A small network was shown many inputs. Here are its activations along a few directions, one row for each input.
Each table varies a few parts of the input and shows all the possible inputs, shuffled.
Descriptions start from the smaller parts, as in this example, which fits no table here: values(3) and (point or line(11) or (line(4) and ring(8))).
Shared parts are said once, and a part with two or three values counts as separate values.

Other details of the inputs vary at random and push rows far along three fixed directions, the same in every table; ignore that.

Rows:
R1: [1.371,-3.472,0.827,5.359,-2.294,3.379,0.200,-0.295,0.007,-0.150,-1.625,-0.131,2.023]
R2: [1.544,-3.317,3.108,5.484,-3.367,3.304,-0.774,0.360,-0.250,-0.436,-1.618,-0.824,0.185]
R3: [0.433,1.909,-0.403,-1.717,2.209,-0.994,-0.258,-2.328,-0.101,-1.155,-1.259,-0.072,-1.706]
R4: [0.231,0.724,0.605,-1.828,3.672,-0.176,-0.032,-2.042,0.204,-0.535,-2.220,-0.491,-1.190]
R5: [-2.812,2.309,-3.928,-2.933,-1.288,-0.237,0.493,1.780,-0.822,1.753,3.056,1.123,1.881]
R6: [-2.700,2.265,-4.143,-3.751,-1.823,-0.854,0.258,1.654,-0.773,1.818,5.060,-0.188,2.375]
R7: [-0.694,-1.758,0.391,0.862,-3.641,-0.333,1.408,4.722,0.880,1.204,3.495,0.702,1.246]
R8: [0.997,-1.090,3.405,-3.717,-0.106,-1.058,3.081,3.219,2.868,-1.006,3.754,0.100,-1.072]
R9: [2.895,-2.737,2.984,0.764,1.440,1.763,1.280,-0.484,2.595,-0.887,-2.790,-1.101,-1.230]
R10: [-0.436,0.073,-0.206,-2.551,3.217,-0.592,-0.174,-2.830,-0.605,-0.704,-1.159,-0.399,-0.768]
R11: [-0.317,0.740,-0.647,-2.505,3.143,-0.290,-0.008,-2.244,-0.139,-0.337,-2.007,0.041,-1.090]
R12: [-0.767,1.231,-2.518,2.324,-0.168,1.447,-1.290,-1.575,-1.600,0.706,-1.513,-0.057,1.611]
R13: [-1.579,2.402,-0.521,-7.162,1.154,-3.782,0.712,1.593,0.936,0.029,4.570,0.178,-1.255]
R14: [-0.208,1.323,-0.296,-1.390,2.157,-2.510,-1.105,-2.090,-0.196,-1.676,-0.591,-1.176,-2.261]
R15: [0.588,0.990,0.196,-2.092,2.693,-0.158,0.236,-1.997,1.128,-1.810,-1.541,-0.824,-1.718]
R16: [-0.038,-0.737,0.665,0.411,-3.257,0.315,1.179,4.961,1.207,2.179,2.819,1.248,1.631]
R17: [0.508,-1.138,4.187,-3.432,0.258,-1.723,2.296,3.943,2.673,-0.602,3.390,0.551,-1.042]
R18: [-1.406,1.152,-2.906,2.051,-0.383,0.958,-1.697,-2.178,-2.487,0.705,-0.231,-0.437,2.313]
R19: [0.176,0.536,1.333,-1.665,2.633,-1.186,0.227,-2.506,-0.485,-2.106,-0.923,0.418,-1.676]
R20: [-0.602,0.398,-3.689,0.818,-0.434,0.827,-1.731,-2.610,-2.056,1.796,-0.427,-1.154,2.114]
R21: [-0.800,-0.627,0.912,0.055,-4.257,1.623,0.881,4.726,0.637,1.548,2.938,0.474,0.623]
R22: [-0.198,-1.951,0.727,0.127,-3.680,0.095,1.316,4.285,0.913,1.676,3.544,1.289,1.788]
R23: [-1.109,1.654,-2.432,2.080,-0.628,0.044,-1.731,-2.185,-3.104,0.917,-0.052,0.287,1.898]
R24: [2.187,-2.420,4.261,1.539,1.238,-0.059,1.352,1.031,2.596,-2.425,-2.635,0.101,-2.956]
R25: [0.374,1.643,1.320,-1.354,2.972,-0.949,0.160,-1.675,-0.102,-1.556,-1.553,0.388,-1.782]
R26: [3.108,-2.585,4.276,2.174,0.850,0.241,1.075,0.784,3.143,-2.332,-2.720,-0.917,-2.985]
R27: [-0.804,1.389,-2.094,2.905,-0.621,-0.370,-1.803,-0.443,-1.629,0.757,-1.425,0.015,0.368]
R28: [0.284,0.905,-2.397,1.824,-1.188,0.107,-1.880,-1.267,-0.966,1.187,-1.349,0.042,0.578]
R29: [2.297,-2.936,1.871,5.446,-2.325,2.936,0.770,0.633,0.476,0.018,-2.447,0.959,0.879]
R30: [-0.197,0.434,1.050,-2.978,3.938,-0.931,0.094,-2.194,-0.069,-0.884,-0.660,-0.853,-1.009]
R31: [-1.460,1.378,-2.683,2.967,-0.919,-0.856,-2.417,-1.300,-2.693,0.826,-0.383,-0.386,1.134]
R32: [-0.866,1.313,-3.256,1.888,-1.193,0.019,-2.121,-1.450,-2.184,1.482,-1.501,1.094,1.094]
Each input here is: values(2) and (point or (values(3) and line(5))).
The inputs of R14 and R26 match in every part but the values(2) part. If R7 is changed in the same way as R14 into R26, which row does it become?
Answer: R24
Which other rows does R13 become when the values(3) part takes its other values? List them by row number.
Answer: R17, R22
Which other rows does R18 become when the line(5) part takes its other values? List them by row number.
Answer: R17, R23, R30, R31
Which other rows does R10 become when the values(2) part takes its other values? List them by row number.
Answer: R11

Rows:
R33: [-0.939,2.571,-1.374,-3.086,3.107,-4.566,-1.795,-3.561,-1.149,-2.219,-0.043,-1.103,-2.259]
R34: [-4.377,4.332,-3.810,-5.526,-1.529,-2.795,1.260,4.791,-1.918,2.956,6.358,3.028,2.168]
R35: [2.297,-4.089,5.481,5.393,-2.991,3.587,0.802,2.197,1.337,-1.129,-2.078,0.045,-0.462]
R36: [-4.128,2.181,-4.051,-6.681,-0.453,-0.790,1.265,3.085,-0.538,2.745,5.968,-0.178,2.300]
R37: [0.563,-1.278,3.925,-5.445,3.777,-0.575,3.219,0.803,3.299,-2.953,2.095,-1.757,-2.137]
R38: [-0.760,2.030,-1.555,2.539,2.090,-0.356,-2.948,-4.583,-3.423,-1.143,-3.533,1.142,-0.125]
R39: [1.289,-0.815,4.463,-2.392,0.128,0.016,2.263,3.399,4.180,-2.177,0.650,0.052,-3.397]
R40: [3.682,-4.782,3.183,6.221,-2.885,1.476,1.613,3.178,2.816,0.136,-2.523,0.433,0.409]
R41: [1.173,-1.944,4.795,-1.465,1.073,-1.880,2.706,3.560,3.336,-1.137,1.914,1.280,-1.624]
R42: [1.676,-1.604,5.165,-1.600,2.445,-2.088,3.194,2.934,3.269,-1.368,0.323,1.290,-2.489]
R43: [-3.599,1.870,-5.177,-4.156,-2.199,0.441,1.363,4.035,-0.117,3.521,5.824,0.589,3.904]
R44: [1.688,-2.370,3.046,-4.051,0.935,1.633,4.627,2.821,3.646,-0.126,1.500,0.878,-0.183]
R45: [-1.536,4.026,-2.503,-7.237,6.084,-2.801,-0.896,-4.169,-0.492,-0.492,-0.331,-0.496,-1.023]
R46: [-0.346,3.969,-2.162,-3.517,3.704,-3.352,-1.404,-2.284,-0.338,-0.872,-1.840,-0.224,-3.441]
R47: [-3.314,3.875,-4.586,-5.472,-3.052,-3.769,-0.316,4.065,-0.768,2.449,7.794,-0.231,0.872]
R48: [-1.571,3.639,-1.964,-6.925,5.475,-3.197,-1.030,-4.708,-1.234,-1.053,0.935,-1.712,-0.924]
R49: [-0.825,2.171,-2.049,2.029,0.560,0.387,-3.630,-4.525,-2.557,-0.790,-3.962,-1.151,-1.869]
R50: [3.045,-3.666,2.468,2.282,-0.481,2.916,2.369,2.038,2.701,1.410,-1.462,-0.135,1.833]
R51: [-1.042,-0.702,-4.807,4.718,-6.596,0.449,-1.206,3.578,-1.147,4.028,2.386,1.173,4.627]
R52: [1.935,-2.702,5.238,-2.322,1.711,-2.432,1.857,2.062,3.519,-2.441,0.013,-0.390,-3.326]
R53: [-1.482,-1.409,-2.716,5.435,-5.720,0.796,-1.210,2.883,-2.492,4.314,2.641,1.176,4.440]
R54: [0.404,1.001,-1.289,4.754,-0.672,1.219,-3.403,-4.752,-2.292,-1.549,-3.804,-1.837,-1.132]
R55: [1.805,-3.313,4.709,-4.212,1.961,1.466,3.446,0.787,3.212,-1.490,0.759,-0.238,-1.414]
R56: [-0.958,2.054,-1.310,2.486,1.888,-0.924,-3.268,-5.580,-4.368,-1.795,-2.460,-0.087,-0.164]
R57: [-1.656,-1.059,-1.965,4.830,-5.610,1.936,-1.115,2.834,-3.165,3.266,2.254,1.672,4.288]
R58: [-0.341,3.147,-2.953,2.416,1.301,0.382,-2.939,-4.511,-2.217,-0.636,-5.172,-0.393,-1.820]
R59: [4.036,-5.486,3.889,3.893,-0.687,4.935,2.186,-0.523,2.780,-0.897,-3.016,-0.035,0.862]
R60: [-1.676,0.083,-2.414,4.900,-6.953,2.462,-1.110,2.675,-2.605,2.415,3.011,0.357,3.993]
R61: [0.654,-0.743,3.067,-5.651,4.095,-0.100,4.143,2.309,3.929,-1.558,0.718,-0.271,-1.975]
R62: [2.497,-4.399,3.235,1.855,-0.851,2.751,1.445,1.430,2.122,1.084,-0.561,-0.984,1.609]
R63: [3.107,-3.299,3.842,3.050,-0.957,0.743,-0.029,1.266,2.267,-1.025,-1.978,-1.107,-2.320]
R64: [1.491,0.696,-2.343,5.011,0.196,0.358,-3.722,-4.095,-1.482,-0.394,-4.905,-0.845,-1.034]
R65: [1.099,-0.578,-2.098,3.385,1.568,2.653,-2.401,-7.882,-2.998,-1.105,-4.323,-1.606,1.079]
R66: [-2.149,0.282,-3.401,3.187,-4.899,-0.855,-0.978,2.287,-2.659,3.307,4.615,0.655,4.112]
R67: [-0.123,1.732,-1.272,4.621,0.515,1.659,-3.335,-4.795,-2.850,-1.329,-5.240,0.230,-0.482]
R68: [-1.620,4.581,-0.707,-3.267,3.920,-1.784,-1.023,-3.047,-1.603,-1.954,-2.529,0.777,-2.896]
The inputs of R40 and R33 match in every part but one. If R68 is changed in the same way as R40 into R33, which row does it become?
Answer: R60
What is each input in this table made of?
Answer: line(4) and (values(3) or ring(6))
Which other rows does R45 become when the values(3) part takes its other values? List them by row number.
Answer: R43, R59
Start at R54 and move only the line(4) part, one step at a time. The first step leads to R49. Which rows follow, in order?
Answer: R39, R58
Which other rows does R39 become when the ring(6) part takes its other values? List them by row number.
Answer: R38, R41, R51, R64, R67
Which other rows does R57 become when the ring(6) part takes its other values? List them by row number.
Answer: R35, R49, R52, R53, R63

Rows:
R69: [-0.949,5.197,-6.606,-0.955,3.826,-3.019,-6.387,-6.680,-3.625,0.187,-5.837,-1.112,-3.412]
R70: [-3.003,3.318,-1.812,-6.290,-0.817,-4.509,-2.683,1.590,-0.109,-0.008,5.870,-1.541,-0.690]
R71: [-0.365,1.678,4.971,-7.952,5.904,-3.913,0.855,0.564,1.975,-2.703,-2.890,1.372,-6.135]
R72: [-1.387,0.147,-1.572,6.708,-4.782,1.881,-4.138,-1.127,-6.785,2.987,-0.534,-0.426,2.920]
R73: [-0.033,-4.045,-1.710,3.086,1.216,2.974,-2.447,-6.047,-3.490,0.966,-3.949,-1.444,1.680]
R74: [-4.676,2.907,-0.703,-3.859,-1.845,-0.591,-0.394,4.193,-2.033,3.363,5.005,2.383,-0.184]
R75: [-3.204,4.864,-1.573,-4.219,-0.499,-3.147,1.104,1.782,-3.008,-1.338,6.046,0.986,0.283]
R76: [3.823,-4.379,6.276,2.495,1.257,-2.309,0.587,0.214,2.687,-0.572,-2.720,-1.385,-3.714]
R77: [1.229,-0.303,-1.862,-0.432,0.058,2.849,-1.768,-4.579,-2.508,3.729,-2.039,0.399,2.627]
R78: [2.147,-1.479,4.426,-3.027,0.484,-4.543,5.365,5.094,5.321,-2.125,4.338,0.319,-2.805]
R79: [5.884,-5.698,4.188,3.547,-4.482,7.161,4.115,2.082,5.063,0.327,-0.438,-0.428,2.097]
R80: [-0.962,-1.005,-5.011,1.252,0.012,3.001,-1.080,-5.441,-1.881,-1.125,-1.573,-2.145,1.634]
R81: [-2.335,8.023,-8.136,-5.161,4.469,-4.894,-3.627,-4.756,-2.200,-0.754,-1.351,-0.113,-3.784]
R82: [0.252,0.128,-3.559,4.469,-1.268,-1.422,-1.911,0.600,-1.772,2.757,-1.556,2.618,1.956]
R83: [0.656,0.655,-1.412,5.513,-0.525,-1.315,-2.809,-3.607,-1.791,-2.445,-0.584,-0.337,1.418]
R84: [1.309,-2.987,5.591,-4.325,4.706,1.170,3.801,3.742,4.070,1.042,0.582,-1.753,-0.199]
R85: [1.246,0.910,-3.479,5.410,-1.499,-1.271,-2.305,-3.757,-0.704,-0.376,-3.042,-2.292,-1.030]
R86: [-0.618,3.659,5.289,-6.256,7.980,-2.776,2.451,-2.255,1.945,-6.699,-1.014,1.672,-7.246]
R87: [4.971,-2.681,4.499,1.166,5.660,2.414,0.418,-7.898,0.652,-2.490,-7.122,0.797,-0.727]
R88: [-0.981,4.327,-6.461,2.549,7.245,1.073,-2.651,-9.251,-3.978,-0.757,-6.336,-1.928,2.203]
R89: [-2.160,1.307,-3.716,0.447,-7.166,-1.024,-0.652,5.394,0.598,1.830,8.256,-0.547,3.654]
R90: [2.179,-3.831,5.531,6.676,-4.997,5.832,2.730,4.784,3.755,-1.499,-0.419,0.487,-1.207]
R91: [1.670,-3.506,4.405,1.195,-4.211,2.443,1.759,6.514,4.117,0.061,-1.599,0.566,-1.382]
R92: [-1.224,-0.973,-4.033,-0.562,1.472,1.056,0.946,-3.870,-1.871,-1.293,0.647,-0.093,2.371]
R93: [0.336,-1.958,3.897,-6.657,2.452,1.470,4.370,6.097,5.783,0.896,3.140,-2.709,-0.098]
R94: [-2.209,1.870,-3.543,-3.691,-3.548,-4.110,-0.515,3.839,0.529,3.396,5.186,-1.372,-0.142]
R95: [-0.235,-1.243,-3.857,4.205,-3.976,5.564,1.940,4.157,1.523,4.000,1.997,-2.125,6.015]
R96: [-2.530,0.181,-0.371,-1.349,-3.629,-3.773,0.085,5.138,-0.050,1.687,7.856,1.762,3.810]
R97: [-1.545,0.813,-0.100,4.471,-2.339,-0.104,-1.675,-0.830,-4.956,0.424,0.522,1.047,2.512]
R98: [-0.965,-5.185,-2.271,3.828,-3.246,3.207,1.021,0.067,-1.817,2.332,1.458,0.991,5.969]
R99: [2.686,-2.385,2.465,6.177,-2.243,2.432,1.891,2.206,1.809,-2.042,-4.430,2.281,0.046]
R100: [-3.794,2.399,-3.894,-4.607,2.344,-0.845,2.023,2.804,-0.539,4.004,4.437,0.521,5.088]
R101: [2.447,-4.191,7.343,8.283,0.583,3.645,0.431,-0.999,0.746,-2.661,-5.597,2.110,-1.666]
R102: [-3.067,3.473,-4.386,-2.646,-5.014,-0.127,1.226,5.798,0.782,1.712,3.289,1.753,1.123]
R103: [4.125,-5.225,7.477,5.983,0.839,0.078,-2.454,-2.065,1.180,-2.624,-3.784,-1.656,-2.076]
R104: [1.932,0.483,-5.311,8.597,-1.905,0.761,-2.471,-2.029,-2.334,1.139,-4.077,1.549,1.727]
R105: [0.115,-0.207,-2.402,-4.430,-4.408,3.290,0.996,2.328,0.867,4.546,4.088,-0.005,3.551]
R106: [-0.116,-4.681,3.649,-7.758,0.597,0.977,4.009,3.572,4.373,-1.205,4.298,-1.799,-1.453]
R107: [-0.762,2.115,-4.657,-4.709,-3.276,1.481,3.218,2.224,-0.127,3.601,6.470,2.500,5.370]
R108: [2.749,-2.684,6.191,-0.588,3.563,-4.866,2.537,0.334,3.573,-2.663,-1.136,0.128,-3.672]
R109: [-4.316,7.952,-2.199,-8.473,5.185,-4.900,-4.219,-5.959,-4.999,-2.868,0.171,-2.247,-4.848]
R110: [-0.256,0.454,-1.165,5.412,0.212,0.303,-2.296,-2.824,-2.586,-0.242,-6.773,2.635,0.817]
R111: [0.553,-0.185,-3.044,3.456,-1.566,-0.678,-3.197,0.548,-2.123,3.968,-1.925,1.114,0.364]
R112: [2.054,-0.614,5.827,1.029,-0.164,0.945,1.573,0.406,1.309,-4.779,-0.360,-1.909,-3.623]
R113: [-0.668,2.583,6.818,-8.010,7.342,-1.871,0.231,-2.097,2.632,-5.684,-2.571,-0.626,-9.140]
What is each input in this table made of?
Answer: ring(5) and (values(3) or ring(6))
The inputs of R73 and R92 match in every part but the ring(5) part. If R71 is changed in the same way as R73 into R92, which row does it become?
Answer: R99
The inputs of R107 and R105 match in every part but the ring(5) part. If R88 is changed in the same way as R107 into R105, which row does it become?
Answer: R93
Which other rows does R75 become when the ring(5) part takes its other values? List them by row number.
Answer: R72, R97, R109, R112
Which other rows does R84 become when the values(3) part takes its other values? List them by row number.
Answer: R73, R77
